A small network was shown many inputs. Here are its activations along a few directions, one row for each input.
In each table, some parts of the input vary, and every possible input appears once, in random order.
A made-up example of a description, with smaller parts first: one of 8 places around a ring, together with either a single point or one of 11 places along a line or (one of 2 separate values, together with one of 6 places along a line).
Shared parts are said once, and a part with two or three values counts as separate values.

Other details of the inputs vary at random and push rows far along two fixed directions, the same in every table; ignore that.

Rows:
row 1: [ 11 -13   7   5  -8  33  -8   8 -14 -36 -14  19 -11 -10  11 -21]
row 2: [  7   6 -36   5  18 -82  35  11  38 107  -1 -10  83  54 -34  14]
row 3: [ -9   3  20  -2  10  17 -18  20  19 -43  -5  16  -8   0  15 -19]
row 4: [ 29  10  -4  23  14 -26  23  47  20  44 -46  38  95  58 -20 -43]
row 5: [  5  -8 -17   2 -12  -3  14 -30 -17  25  23 -28 -25  -9  -8  48]
row 6: [ -5   5  14 -10   6   7 -21  15   4 -40 -21  14   4 -24   1 -19]
row 7: [-14  -4  -5 -11 -17 -25  -5 -29  -1  31  36 -31 -24 -15  -3  31]
row 8: [-17 -14 -20  -8 -28 -21  -4 -32  -8  25  12 -33  -9 -33  -9  35]
row 9: [-11  -2  -5  -6 -15 -22   0 -29  -5  32  35 -31 -28 -11  -1  29]
row 10: [-15  -8  -6  -7 -10 -16   7 -26  -1  29  31 -38 -25  -7   1  40]
row 11: [ -5   9  21   1   6  12 -26  17  16 -40  -1  22 -10  -2  13 -30]
row 12: [ 14 -11 -19   5 -20  -5   8 -34 -18  32  28 -22 -28 -15 -16  36]
row 13: [-12  -7 -17  -6  -4 -21   7 -23  -5  27  31 -40 -29 -11   3  30]
row 14: [-17   0  14 -11  -7   9 -21  17  10 -39 -14  18  -1   0  17 -27]
row 15: [  2   8  10   5   8  32  -1  10 -12 -35 -10   8 -10 -11  11 -20]
row 16: [  8   9 -32   0  10 -90  29  17  33 108   0 -16  83  50 -38  13]
row 17: [-14   1  11  -4  -3  12 -18  16   9 -37 -11  18  -6   1  20 -26]
row 18: [ 18  -7   6   2   3  30  -6   7 -12 -39 -10  10 -17 -15   7 -18]
row 19: [ -3  -2 -15   5 -11   0  18 -29 -15  29  26 -32 -20 -13  -5  44]
row 20: [ 19  -4  15   9  -4  34 -11   4  -7 -39  -6  19 -18 -13   1 -25]
row 21: [ 14  23   1   5  31 -46   9  55  39  34 -34  35  82  57 -17 -41]
row 22: [-14   0  13  -3  -2  15 -15  12   1 -33 -11  16 -11   6  21 -23]
row 23: [ -6   2  21  -5   4  15 -21  13  13 -42 -20  16   5 -21  -1  -9]
row 24: [ -6   5  10   4  -4  31  -5   9 -20 -33 -12  21  -9  -3  13 -16]
row 25: [-16   0  13 -15  11   8 -14  15  16 -42  -9  17  -3  -3  15 -24]
row 26: [-11   0  11 -12   9  11 -16   8   9 -39 -22  17   6 -22   1 -16]
row 27: [ -9 -11 -22   9 -20   1  15 -29 -22  32  23 -33 -15 -18  -1  30]
row 28: [ -6  -7 -24   4  -4   3  19 -35 -13  29  24 -36 -16 -20   0  35]
row 29: [  7  -4 -16   5 -19  -9  10 -32 -22  30  28 -21 -29 -12 -11  38]
row 30: [  6  -8   6   0  -7  33 -12   7 -20 -38 -16  24 -17  -5   8 -13]
row 31: [ 15  -3  13   1   4  37  -9   6  -7 -40 -12  19 -20  -5   4  -4]
row 32: [ 21  25  11   9  19 -43  -6  47  38  34 -48  48  98  41 -34 -39]
row 33: [-16   3  19  -9  -4  12 -15  13  -4 -32 -14  18  -9   8  18 -23]
row 34: [ 10 -12 -16  16 -18  -3  14 -34 -12  29  30 -36 -20 -21 -11  24]
row 35: [ 13  -2   9   7   6  29  -1  11  -9 -39 -10   6 -10 -14  12 -24]
row 36: [-17  -7 -11 -17  -9 -27   1 -25  -6  26  31 -40 -24 -14  -1  31]
row 37: [-10   8  21 -12  12   9 -14  16  -3 -36  -8  12 -14   2  16 -23]
row 38: [  4  19   9  -7  30 -41  10  45  36  33 -40  39  83  62 -18 -38]
row 39: [-14  -6 -11  -6 -17 -25  -9 -28   5  28  38 -34 -21 -19  -3  29]
row 40: [-15   4  18 -14  14  13 -10   9   3 -36 -10  15 -11   5  17 -20]
row 41: [ 14  -2   6  -3   4  31 -10   7 -17 -41 -12  17 -22  -9   6 -12]
row 42: [-13   5  30 -12   8  16 -19  18  13 -40  -9  18  -7   3  13 -17]
row 43: [ -3  -6 -14  10 -11   5  18 -31 -10  30  26 -39 -19 -17  -6  39]
row 44: [  9  18   1   4  33 -38  16  43  36  38 -35  36  78  63 -13 -35]
row 45: [ 18  -8  15   6   2  37  -6   6  -2 -41 -11  13 -15 -10   6 -12]
row 46: [  0  -1   8   1  -6  28  -9   7 -23 -38 -15  24 -15   1  10 -11]
row 47: [ -1  -9 -27  -3  -6  -5  14 -36 -21  25  21 -28 -22  -9  -5  43]
row 48: [  8  -5   7   6  10  32   1   5  -2 -38 -12  10  -5 -11  16 -20]
row 49: [ 10   8 -24  11  11 -72  34  10  34 109   2 -15  72  58 -33  23]
row 50: [ -5   9  23   1   5  15 -19  12   8 -33   0  19 -17   2  15 -26]
row 51: [-18 -12 -11  -9 -13 -20   0 -23  10  23  34 -38 -19 -16  -1  39]
row 52: [  0   1 -14   8 -17  -5  14 -32 -19  33  31 -26 -25 -16  -8  33]
row 53: [  1  12  11   1   8  29  -4   9 -18 -37  -9  14 -15  -7  11 -15]
row 54: [ 13 -10   5   1   8  33  -4   2  -5 -39 -11  15 -12 -13  12 -15]
row 55: [ 34  13   6  24  22 -16  23  42  29  33 -40  31  84  52 -22 -33]
row 56: [  4  11  19  13   1  34  -5   6  -6 -33  -6  18 -12 -10   6 -25]
row 57: [  4  -6 -23  -1 -10 -10  13 -29 -27  25  23 -30 -25 -11  -7  40]
row 58: [ -7  -3 -24   0  -5  -1  17 -35 -19  28  24 -31 -17 -14  -2  39]
row 59: [  6 -16 -29  -3  -7  -2  13 -35 -17  27  20 -27 -22 -14  -7  42]
row 60: [-18   3  20 -14  -6  10 -20  13   2 -35 -15  18  -5   4  16 -24]
Description of these inputs: one of 5 separate values, together with either a single point or one of 5 places around a ring or one of 6 places around a ring.
The inputs of row 25 and row 16 match in every part but the choice among 5 separate values. If row 28 is changed in the same way as row 25 into row 16, which row does it become?
Answer: row 15
The inputs of row 51 and row 14 match in every part but the choice among 5 separate values. If row 23 is changed in the same way as row 51 into row 14, which row does it become?
Answer: row 8
Start at row 22 and move only the place on the ring of 5, one step at a time. The first step leads to row 33. Which rows follow, in order?
Answer: row 60, row 14, row 17
Start at row 59 and move only the place on the ring of 6, one step at a time. The first step leads to row 54. Which rows follow, in order?
Answer: row 48, row 28, row 58, row 47
Which other rows does row 42 become when the choice among 5 separate values takes its other values? List them by row number.
Answer: row 7, row 36, row 38, row 60
Start at row 34 and move only the place on the ring of 6, one step at a time. The first step leads to row 56. Which rows follow, in order?
Answer: row 52, row 29, row 12, row 20

Rows:
row 61: [ 17  -7 -24  12  -9 -49  16 -21  21  77  31 -39  17   1 -31  36]
row 62: [ -4 -14  14  -7   9  39 -16  -4   8 -65   7  -9 -39 -43  19  -6]
row 63: [ -5 -10   6  -7  -2  37 -18  -9  -6 -59  -8   1 -24 -49   8   0]
row 64: [ 13   6 -25  14  -9 -36  34 -21 -11  87  31 -29   7  31 -22  40]
row 65: [-56   1  18 -40   5  -7 -36   5  13 -54   6  -3 -33 -18  35 -12]
row 66: [ -8  -3   9  -3   8  50   2 -12 -26 -51  10  -6 -56 -16  30   3]
row 67: [ -4 -12  -1  -5  -2  55  -2 -14 -37 -55  -4   3 -48 -21  27   4]
row 68: [ 17  -4 -36  12 -20 -34  32 -27 -25  85  19 -21  10  24 -26  41]
row 69: [-11  -6  13  -2  12  40  -4  -8  -1 -53  16 -13 -47 -27  28  -7]
row 70: [ 16  -7 -27  10 -21 -47  12 -27   3  79  17 -30  26 -10 -40  40]
row 71: [ 40  30  26  19  18  -5  -4  81  17  -4 -86  96 111  68 -24 -86]
row 72: [  6 -15 -46   7 -16 -37  31 -24 -15  75   2 -32  34   0 -28  43]
row 73: [ -4   2  24   7  -2  39 -16  -5  -2 -50  23  -1 -52 -22  24 -11]
row 74: [-18  39  48 -17  29 -46 -30  88  61 -11 -63  84  95  82   0 -84]
What is each input in this table made of?
Answer: one of 2 separate values, together with either a single point or one of 6 places around a ring
The inputs of row 73 and row 69 match in every part but the choice among 2 separate values. If row 61 is changed in the same way as row 73 into row 69, which row does it become?
Answer: row 62
